[-1.61  3.56  4.39 -8.95  0.18  6.42  1.68] = Tedaf
[ 2.58 -4.93 -0.55  2.29 -6.96 -5.73 -3.09] = Bazig
[-0.30  0.50  2.06  3.78 -4.57 -1.36  1.02] = sed
[ 2.06  0.50  3.78 -0.30 -4.57  3.11 -0.48] = tamob
[-2.70  3.68  0.82 -1.19 -1.15  1.12  2.65] = Til
[-3.70  3.84  7.55 -9.01 -1.07  6.02  6.46] = Vibun
[-0.30 -4.57  2.06  0.50  3.78 -1.36 -1.17] = rogo
which: [-0.30  0.50  2.06  3.78 -4.57 -1.36] : sed
which: [-0.30  0.50  2.06  3.78] : sed
which: [0.18 6.42 1.68] : Tedaf
which: [-1.15  1.12] : Til
which: [-9.01 -1.07  6.02  6.46] : Vibun
which: [-0.30  0.50] : sed
which: [-6.96 -5.73 -3.09] : Bazig

[ 4.51 -7.53  4.78 -0.44  6.46]  Vum
[-0.06 -4.52 -0.45 -5.11  5.10]  vip
[-1.60  7.47  0.07 -5.66  2.42]  Gal
[-1.60  7.47  2.46  4.79 -3.73]  taso
[ 4.76  6.46 -0.44  0.15 -7.62]  zivu
[ 3.75 -7.53  4.78 -0.44  6.46]  Kas
[-0.06 -2.15 -0.45 -5.11  5.10]  Velif
[ 3.09 -3.53 -0.49 -3.72  2.90]  dip
[ 3.97 -2.89  4.78  6.46 -0.44]  gosa
which: [ 4.51 -7.53  4.78 -0.44  6.46] : Vum
which: [ 4.78  6.46 -0.44] : gosa
which: [-3.72  2.90] : dip
which: [-1.60  7.47  2.46  4.79 -3.73] : taso

[ 0.45 -1.93  0.00  0.33 -2.54 -1.09 -1.24  2.81  0.00  1.20  0.00] -> Saz
[ 2.32 -1.16 -3.73  1.80 -1.36  1.68  6.93 -1.50  0.36  3.73  0.21] -> vof
[ 2.32 -1.16 -3.73  1.80 -1.36  1.68  6.93 -2.23  0.36  3.73  0.21] -> Namin
[ 1.79 -1.36  2.42 -0.43 -0.18 -2.05  3.73 -2.23  6.93  0.36 -2.88] -> balu
which: [ 6.93 -2.23  0.36  3.73] : Namin
which: [ 2.32 -1.16 -3.73  1.80 -1.36  1.68  6.93 -2.23  0.36  3.73  0.21] : Namin
which: [ 1.79 -1.36  2.42 -0.43 -0.18 -2.05  3.73 -2.23  6.93] : balu
which: [ 2.32 -1.16 -3.73  1.80 -1.36  1.68  6.93 -1.50  0.36  3.73  0.21] : vof

[ 4.56 -2.86 -1.46  0.33  7.00]  Vonu
[ 1.99  8.30 -3.82 -0.46  4.15]  Mez
[ 0.64  3.53 -2.44 -2.33  1.00]  fekom
[ 0.36 -8.32 -1.55 -2.42 -0.74]  petul
[-3.57 -0.93  3.82  4.69 -2.64]  Vufu
[-7.65  3.91 -1.55 -1.33 -4.25]  suda
[ 8.72  4.56 -2.85 -1.46 -0.15]  Finu
[-7.65  3.91 -1.32 -3.18 -3.97]  veram
which: [-3.18 -3.97] : veram
which: [-7.65  3.91 -1.32 -3.18 -3.97] : veram
which: [ 4.56 -2.85 -1.46] : Finu
which: [ 4.56 -2.86 -1.46] : Vonu
which: [-1.32 -3.18] : veram
which: [-2.86 -1.46  0.33  7.00] : Vonu
which: [-0.93  3.82  4.69] : Vufu

